Each row below holds a small network's activations on one record, seen along a few directions.
Here are examples, each followed by its value of one field, Ratol.
The largest differences between rows may come from other fields.
In the rows, 500 means zero.
Strong random noise was added to every row along 4 fixed directions; ignore it. To show where, here is one row again and again, with new noise each time:
410	514	515	457	583	451	403	547	467	526	447	536	507	427	489	603
451	585	582	534	396	488	416	519	408	634	472	640	530	588	545	397
590	610	471	615	353	441	710	458	709	556	447	484	617	488	436	488
387	534	506	477	599	502	603	506	596	511	475	518	580	439	414	660
649	500	347	587	562	361	617	523	809	379	275	215	519	250	368	728
578	584	499	524	331	338	380	513	457	609	499	612	527	467	583	398

370	482	545	454	721	515	338	628	516	501	233	407	454	363	408	736 : y6
601	598	498	500	320	348	563	455	522	571	624	605	573	435	538	430 : y1
530	378	376	422	611	426	203	591	469	407	366	406	412	328	548	612 : y2
577	477	462	616	377	637	540	508	646	499	330	432	554	594	463	411 : y3
518	572	511	427	412	331	346	555	511	645	444	645	570	378	546	540 : y6
456	406	491	362	601	450	347	478	305	434	696	565	400	471	597	490 : y12
556	544	461	548	505	475	664	483	697	464	416	372	559	390	379	636 : y1
521	498	485	528	415	533	489	491	501	535	518	550	552	570	524	403 : y7
392	594	661	612	445	708	585	490	448	609	386	529	509	725	436	416 : y1
766	516	348	589	292	333	607	442	644	455	554	387	516	426	529	413 : y11
552	570	556	588	429	518	499	486	493	534	394	441	461	544	482	438 : y13
526	482	445	447	381	456	493	466	497	524	643	660	569	495	588	411 : y3
410	463	486	437	575	531	486	496	433	485	594	546	508	527	511	534 : y5
601	579	517	556	384	409	503	459	487	534	486	490	471	492	512	432 : y13
500	556	577	557	477	534	570	474	475	511	467	476	486	551	458	465 : y13
628	492	361	545	438	430	653	452	702	442	513	412	573	418	464	533 : y7
525	582	549	521	415	452	517	506	529	602	470	557	526	509	497	444 : y4
372	502	661	577	665	651	317	593	327	500	192	346	314	630	432	516 : y9
771	542	419	617	404	264	387	562	597	463	228	263	387	313	491	500 : y4
475	584	625	548	443	504	429	521	396	590	420	536	457	602	495	397 : y9
455	531	588	537	566	507	523	505	472	483	444	441	444	522	438	527 : y8
389	500	505	405	412	575	563	455	518	587	699	777	669	577	536	439 : y3
366	493	551	428	501	596	514	468	358	546	689	664	525	623	538	450 : y10
413	409	552	481	590	637	313	546	278	474	482	473	364	616	547	447 : y10
551	423	514	504	553	469	356	488	288	409	543	413	303	545	579	389 : y8
445	498	574	473	546	450	138	618	272	570	377	549	403	491	599	494 : y5
554	605	611	594	354	520	571	454	441	570	508	546	479	659	523	330 : y12
449	540	582	515	446	511	375	547	407	597	435	570	492	538	535	478 : y10
446	404	476	477	601	586	310	577	437	449	371	449	438	483	533	526 : y2
508	548	514	461	564	352	556	472	493	460	600	502	462	401	484	584 : y8
622	458	445	566	452	449	289	552	420	472	395	429	405	495	584	404 : y7
478	446	445	542	521	619	554	519	670	482	377	455	578	498	451	575 : y2
780	592	389	591	350	214	669	445	713	447	476	340	495	311	468	505 : y9
527	509	483	459	572	378	488	486	511	434	497	424	447	372	476	608 : y12
439	561	625	532	509	539	478	533	410	584	409	530	467	584	463	445 : y4
508	493	442	466	475	471	591	464	554	489	634	543	582	486	496	508 : y5
580	489	511	566	387	504	474	473	354	507	569	486	418	626	578	305 : y11
481	442	513	611	605	699	591	525	528	405	348	287	428	624	410	536 : y11
520	578	548	409	399	286	306	531	329	642	570	700	483	432	611	416 : y6

Which value of Ratol does each new row have?
625	608	492	466	296	268	496	475	530	630	626	667	578	416	560	397 : y4
446	472	447	451	584	554	639	467	560	434	584	465	531	480	442	617 : y10
471	558	619	560	475	556	448	500	387	539	403	480	421	625	498	416 : y12
528	472	452	508	432	513	449	503	532	534	488	541	557	520	547	457 : y7
295	494	565	448	680	582	501	550	504	523	437	522	547	484	427	692 : y5
408	442	560	530	538	678	388	534	350	514	418	518	431	665	533	394 : y2
652	511	422	569	316	467	532	471	579	522	502	503	535	517	563	345 : y2
317	563	624	488	630	610	509	563	498	578	314	515	517	552	388	625 : y6
628	423	439	616	435	579	420	546	577	427	272	335	455	518	495	425 : y3
537	427	532	623	544	688	581	470	499	408	381	304	403	649	464	430 : y12
443	550	594	568	536	590	610	483	538	502	418	439	491	567	425	521 : y12
353	570	566	469	596	593	735	438	591	513	561	536	587	516	383	634 : y13
356	453	439	385	688	580	873	404	641	390	776	509	611	435	387	711 : y10
